A small network was shown many inputs. Here are its activations along a few directions, one row for each input.
In each table, some parts of the input vary, and every possible input appears once, in random order.
Descriptions start from the smaller parts, as in this example, which fits no table here: ring(8) and (point or ring(11) or (values(3) and line(4))).
Shared parts are said once, and a part with two or three values counts as separate values.
(in the rows, 128 means zero)

Other details of the inputs vary at random and push rows far along three fixed directions, the same in every table; ignore that.

A family of inputs:
R1: [120 135 114 108 123 117  70 173 121 107 137 136]
R2: [158  98 151 140 153 129 132 135 109 142 190 109]
R3: [142  98 148 159 143 117 171 104 148 151 143 126]
R4: [130  53 151 113 142  82  84 119 116 119 127  88]
R5: [126 124 129 100 114 130  89 166 107 102 129 154]
R6: [113 140 109 111 120 130 114 138 128 102  79 147]
R7: [164 150 104 109 112 133 131 150 118 151 171 185]
R8: [ 76 166  83 125 127 136 126 112 146  84  49 122]
R9: [118 204 117 136 104 155 152 106 145 141  82 144]
R10: [163 172 111 133  99 149 157 129 136 137 127 175]
R11: [ 81 127 151 130 138 105 134  89 169 101  68  86]
R12: [148 117 155 150 120 139 170 122 125 164 166 124]
R13: [145 168  91 141 117 172 152 136 138 141 144 167]
R14: [138 131 139 161 144 147 178 123 153 152 171 121]
R15: [165  87 162 143 132 102 131 117 139 149 181 128]
R16: [ 80 164 100 119 115 142 130 118 139 118  37 122]
R17: [111 152 115 107 103 129  97 130 129 122  85 128]
R18: [119 121 125 105 117 130  82 167 113 115 130 157]
R19: [127 114  87 112 127 118  76 150 110 102 126 151]
R20: [130  76 143 120 142 108 101 149 116 123 145 134]
R21: [159 123 129 156 139 149 180 110 142 138 170 129]
R22: [147 139 149 152 116 136 161 120 147 156 163 146]
R23: [158  88 166 140 123 113 135 121 120 155 183 112]
R24: [107 157 150 165 140 128 189 101 172 128 123  88]
R25: [152 116 150 159 141 127 176  97 128 157 139 122]
R26: [136 114 152 154 152 135 175 118 148 131 166 102]
R27: [112 126 146 162 141 118 178  80 176 143 101 106]
R28: [ 65 110 147 139 148 119 153  95 151 123  61  72]
R29: [165 151 128 118  96 142 120 155 115 130 164 176]
R30: [171 142  92 124 108 165 126 151 103 146 169 160]
R31: [ 83  86 145 124 160 112 110 122 135 110 111  59]
R32: [108 186 112 137 111 163 174 127 146 125  81 156]
R33: [127 157 135 152 128 136 171  87 147 147  97 120]
R34: [ 92 151 127 109 122 139  98 141 113 112  84 131]
R35: [169 139  84 129 104 144 122 145  97 140 160 162]
R36: [139  83 119 125 148 103  88 125  96 111 144 113]
R37: [117  80 160 122 159  86  79 136 112 108 149  73]
R38: [130 127 104  82 116 115  89 150 101 126 129 142]
R39: [139  68 158 121 150 104  99 138  95 126 150 115]
R40: [102 161 127 111 114 135  96 132 120 116  90 133]
R41: [130 122 100 102 135 140  73 149  95 106 126 135]
R42: [128 131 111  82 129 112  80 145  95 118 124 144]
R43: [150 179 105 116 109 144 166 130 132 140 141 173]
R44: [ 91  99 152 134 150  97 114 119 141 117 118  56]
Each input here is: values(4) and (point or line(4) or ring(6)).
The inputs of R15 and R11 match in every part but the values(4) part. If R19 is changed in the same way as R15 into R11, which row does it become? -> R8
The inputs of R13 and R30 match in every part but the values(4) part. If R20 is changed in the same way as R13 into R30, which row does it become? -> R28
Change only the values(4) part in R16. List by row number the other rows that result. -> R3, R6, R25
A walk changes only the line(4) part. It starts at R24 and steps to R26. List the rest of the walk in order. -> R21, R8
Change only the line(4) part in R31. List by row number the other rows that result. -> R30, R35, R44

A family of inputs:
R45: [ 60 144 108 151 163 138 173 108 178 100  46  99]
R46: [157 208 111 149 103 176 166 135 147 127 162 163]
R47: [112 165 118 134 121 137  96 145 131 137 135 123]
R48: [109 163 130 164 147 165 207 109 177 116  99 119]
R49: [123 122 127 121 125 141  69 178  99 132 150 144]
R50: [126 180  97 125 128 148 138 139 155  95 110 138]
R51: [182 114 155 130  93 108 142 144 139 153 203 155]
R52: [102 115 146  92 102 110  72 165 101  97  79 127]
R53: [143  45 164 126 136  95 123 127 143 134 163 137]
R54: [121 196 110  65 116 132 105 162 105 129 134 176]
R55: [162 131 126 139 119 170 168 131 110 171 160 124]
R56: [ 64  81 157  48 168  84  50 160  95  86  99 109]
R57: [172  60 130 163 156 113 168 127 111 151 204 135]
R58: [161 153 130  99  78 115  91 166  99 126 142 158]
R59: [152 160  81  97  96 131  88 131 124 124 106 197]
R60: [159  80 184 176 150 132 150 128 125 147 217 116]
R61: [166  69 132 115 129 112  99 128 112 134 148 173]
R62: [ 71  81 156 131 165 114 107 122 134 130  92  51]
R63: [134  60 149 136 159  97 137  79 120 127 156  51]
R64: [ 68 166 114 128 136 144 154  83 161 129  53  54]
R65: [105 149 165 164 129 129 185  81 140 150  64 102]
R66: [142 157 126 146 119 150 163  95 127 153  83 161]
R67: [123 206  91 128 104 165 130 145 132 158 112 132]
R68: [159 176  94 144 100 193 189 120 107 159 135 158]
R69: [157 110 162 159 140 150 161 134 133 125 188 130]
R70: [137 117 101 149 145 110 154 111 135 132 153 122]
R71: [104 105 173 165 159 107 134  96 158 119 157  69]
R72: [ 64 111 124 159 159 129 182  67 146 117  68  72]
R73: [117 164 105 116  98 127 131 123 169 126  99 164]
R74: [153 127 112  97 118 106  61 126  98 118 102 156]
R75: [146 132 130  98 107  97  62 145  86 118 107 137]
R76: [144 170  63 109 119 139 102 171 126 104 126 173]
R77: [ 76  59 155  77 122  81  40 167 125  76  87 111]
R78: [183  78 127 153 142 107 157 101 103 151 213 115]
The inputs of R69 and R46 match in every part but one. If R55 is changed in the same way as R69 into R46, which row does it become? -> R64
What do these inputs look like to the network? -> values(2) and (point or ring(6) or ring(10))
Change only the ring(6) part in R58. List by row number the other rows that result. -> R51, R59, R73, R74, R75
Change only the values(2) part in R68. List by row number the other rows that result. -> R63
